Each row below holds a small network's activations on one input, seen along a few directions.
In each table, some parts of the input vary, and every possible input appears once, in random order.
A made-up example of a description, with smaller parts first: ring(8) and (point or ring(11) or (values(3) and line(6))).
Shared parts are said once, and a part with two or three values counts as separate values.
In the rows, 128 means zero.

Other details of the inputs shift rows strongly along three fixed directions, in all tables alike. That doesn't count.

A family of inputs:
row 1: [167 120 138 155 213 154  84  88  98 166 111 111 121 115]
row 2: [ 96 165  92 112 123 120 158 133 130  97 109 145 117 180]
row 3: [ 93 171  70 109 120 145 160 151 134 107 127 134 100 211]
row 4: [ 96 137 148 137 130  98 149 117 106  81  76 134 133 155]
row 5: [137 129 175  99  33 125 122 105 136 104 138 114 154  32]
row 6: [100 125 148  70   6 180 109 127 165 142 176 131 163  35]
row 7: [157  76 204 178 181  91 113  99  91 139  88 128 142  90]
row 8: [ 91 117 155 129 122  98 140  98 105  99  93 170 134 152]
row 9: [109 142  91 132 146 101 179 162 125 101 115 145 112 203]
row 10: [137  66 216 162 124  68 123  99  98 105  84 150 152  90]
row 11: [162 138 115 149 204 182  86 109 113 179 137 106 109 136]
row 12: [110 145 134 145 143  92 158 117 101  77  90 142 110 194]
row 13: [162 117 149 151 166 109 112 127 124 127 106  98 125  99]
row 14: [101 141  57  91  92 154 149 162 168 146 192 154 120 178]
row 15: [104 115 114 125 108 115 148 144 135 125 151 159 132 154]
row 16: [138 131 122 131 152 178  96 116 123 170 139 112 118 119]
row 17: [181 145 101 145 181 157  99 138 145 175 148  74 123  97]
row 18: [133 146 101 103  96 132 132 156 156 130 159 112 127 118]
row 19: [166 136  78 130 199 185  84 143 146 202 170 100 114 131]
row 20: [137 139 103 110  94 137 137 162 155 128 147 118 131 115]
row 21: [137 124 151 117  56 115 135 142 147 119 154 112 150  56]
row 22: [104  89 154 137 127  80 144 122 116  96 107 165 129 157]
Each input here is: values(2) and (ring(5) or ring(6)).
- The inputs of row 10 and row 20 match in every part but the values(2) part. If row 11 is changed in the same way as row 10 into row 20, which row does it become? => row 12
- Change only the values(2) part in row 7. List by row number the other rows that result. => row 9
- Change only the ring(5) part in row 16. List by row number the other rows that result. => row 1, row 6, row 8, row 11

A family of inputs:
row 23: [ 97 105 163 151 136  92 133 102 101  92  93 169 133 152]
row 24: [117 132 145 109  57 133 142 138 130  99 140 124 134 115]
row 25: [163 157  85 129 148 178 122 158 147 178 158  92 126  97]
row 26: [113 148  97 105 118 161 122 136 141 148 159 145 132 153]
row 27: [ 87 108 145 119  97 109 152 110 117  87 115 166 129 147]
row 28: [133 121 133 159 159  95 149 142 103  99 106 125 116 179]
row 29: [101 137  80 117 159 142 138 127 113 133 127 147 105 209]
row 30: [136 121 144 105  79 166  93 114 135 164 158 113 146  59]
row 31: [158 127 182 123 117 131  86 100 129 137 118  88 144  25]
row 32: [ 90 125 132 118 115 110 149 118 116 103 120 163 135 181]
row 33: [161 122 188 149 104 130 101  93 121 139 119  84 146  43]
row 34: [135 129 122 119 115 187 102 128 150 163 158 119 126  79]
row 35: [123 141 112  96  84 145 130 146 145 107 135 126 129 124]
row 36: [ 92 122 112 120 127 126 146 115 116 102 126 156 125 173]
row 37: [ 98 111 119 124 114  95 151 134 117 113 126 162 129 177]
row 38: [158 129 146 163 203  91 112 111 107 125 105 103 108 137]
row 39: [100 158 107 126 143 120 152 133 117 107 123 129 107 187]
row 40: [131 159  78 112 131 158 129 149 137 119 145 123 103 178]
row 41: [114 134  74 124 144 149 132 152 147 142 160 154 118 172]
row 42: [155 132 100 140 211 180  92 117 116 185 124 105 102 143]
row 43: [ 99  99 143 116  95  92 157 128 121 106 121 163 124 151]
row 44: [118 125 128 107  59 113 142 142 161 115 136 124 150  89]
row 45: [161 114 165 159 168  95 127 115 106 123  81 115 144  87]
row 46: [151 155  95 127 154 159 116 151 145 166 166  87 113 117]
row 47: [146 106 139 169 207 118 116 124 107 156  96 130 106 154]
row 48: [107 117 126 126 129 113 157 144 136 120 128 163 117 177]
row 49: [110 142  93 106 114 162 116 138 139 154 149 148 117 154]
row 50: [158 116 170 128 120 123  97 127 141 148 126  85 155  21]
row 51: [107 142  86 114 120 164 120 133 138 140 160 145 131 145]
row 52: [148 130  73 123 172 185 110 144 150 175 169 112 113 130]
row 53: [109 128 125  94  92 152 137 126 142 131 149 145 127 133]
row 54: [154 143 141 115  79 153 100 109 149 141 154  95 133  61]
row 55: [162 126 194 147 109 125 116  94 102 129 110 101 145  43]
row 56: [ 90 115 138 121  91 115 141 112 119  97 129 159 142 139]
row 57: [110 165  74 125 132 159 141 148 147 137 135 115 116 174]
row 58: [156 135 144 158 195 126 116 108 100 134  74 110 132 110]
row 59: [153 103 139 141 168 130 105 114 112 161 126 113 127 113]
row 60: [130 121 130 158 164 104 142 152 112 109 100 119 123 165]
row 61: [113 127  82 120 127 143 136 144 142 134 164 143 132 157]
row 62: [159 124 176 153 164 105 116  91  95 114  74 117 136  87]
row 63: [113 156 113 110  86 149 151 142 135 123 136 128 133 117]
row 64: [125 157 113 106  89 133 145 124 130 108 140 138 120 131]
row 65: [100 112 143 122  99  88 151 131 126 104 132 170 145 158]
row 66: [143 133 127 151 164  85 152 119 104 101 104 139 113 166]
row 67: [105 125 140 114  88 112 146 141 127  85 101 137 140 133]
row 68: [147 102 145 171 198 127 113 119 116 146 109 127 118 125]
row 69: [ 93 107 182 115  67 101 151 115 127  93 113 169 135 126]
row 70: [117 113 135 104  61 127 122 137 142 141 162 145 146  93]
row 71: [107 101 171 116  68  89 144 128 135 106 133 170 148 117]
row 72: [119 121 119 106  94 132 136 139 146 136 163 142 143 131]
row 73: [178 127 158 152 140 131 118 118 115 150 130  93 136  63]
row 74: [151 106 140 109  86 163 100 122 150 159 179 107 151  37]
row 75: [130 127 161 157 195  97 117 107  99 115  65 109 132 123]
row 76: [113 114 113 162 187  98 138 125 105 113 111 159 126 192]
row 77: [137 136 129 113 118 171  99 125 145 165 154 130 134 103]
row 78: [152 154  72 137 160 171 116 157 158 176 154  86 119 131]
row 79: [114 111 138 105  63 121 126 140 145 137 154 155 137 104]
row 80: [133 150  82 119 116 128 138 143 154 126 155 123 110 161]
row 81: [141 148  75 117 135 140 134 162 144 122 156 122 103 177]
row 82: [109  96 194 128 104  88 137  88 100  94 100 151 146 121]
row 83: [106 158  71 133 176 126 153 168 136 131 131 122 106 199]
row 84: [124 135 107 110  91 112 143 139 156 112 137 130 130 130]
row 85: [130 130 168 169 196 101 119 108  93 119  74 103 125 129]
row 86: [154 119 122 107 124 168 112 135 154 172 168 113 131  90]
row 87: [125 137  82 112 124 139 141 173 150 122 136 123 126 154]
row 88: [124 108 157 110  63  88 144 141 137  81 122 138 141 104]
row 89: [145 126 182 159 172  89 108  87  93 106  87 109 119 113]
row 90: [120 124 155 142 129  87 135 100 115  90  80 133 132 136]
row 91: [102 133 115 104  85 144 121 130 132 138 149 150 133 133]
row 92: [170 132 130 162 169 136 111 123 128 158 130  84 124 107]
row 93: [152 109 134 157 215 118 119 112 105 146 109 123 123 161]
row 94: [119 129 140 153 157 115 138 135 104 102  87 122 122 166]
row 95: [170 159  70 118 170 167 119 149 148 165 149 105 116 121]
row 96: [105 121 155 107  76  71 151 130 137  81 120 143 138 110]
row 97: [103 135 135 107  61 120 141 126 148 104 119 129 147 103]
row 98: [146 124 131 148 182 163  97 117 118 173 115 116 107 124]
- Describe the family of inputs behind these rows. => values(2) and ((values(3) and ring(6)) or (values(4) and ring(5)))
- The inputs of row 34 and row 68 match in every part but the values(2) part. If row 69 is changed in the same way as row 34 into row 68, which row does it become? => row 48
- The inputs of row 86 and row 53 match in every part but the values(2) part. If row 44 is changed in the same way as row 86 into row 53, which row does it become? => row 97
- Change only the ring(5) part in row 54. List by row number the other rows that result. => row 33, row 57, row 90, row 97
- Change only the values(2) part in row 96. List by row number the other rows that result. => row 31
- Change only the values(3) part in row 30. List by row number the other rows that result. => row 32, row 56
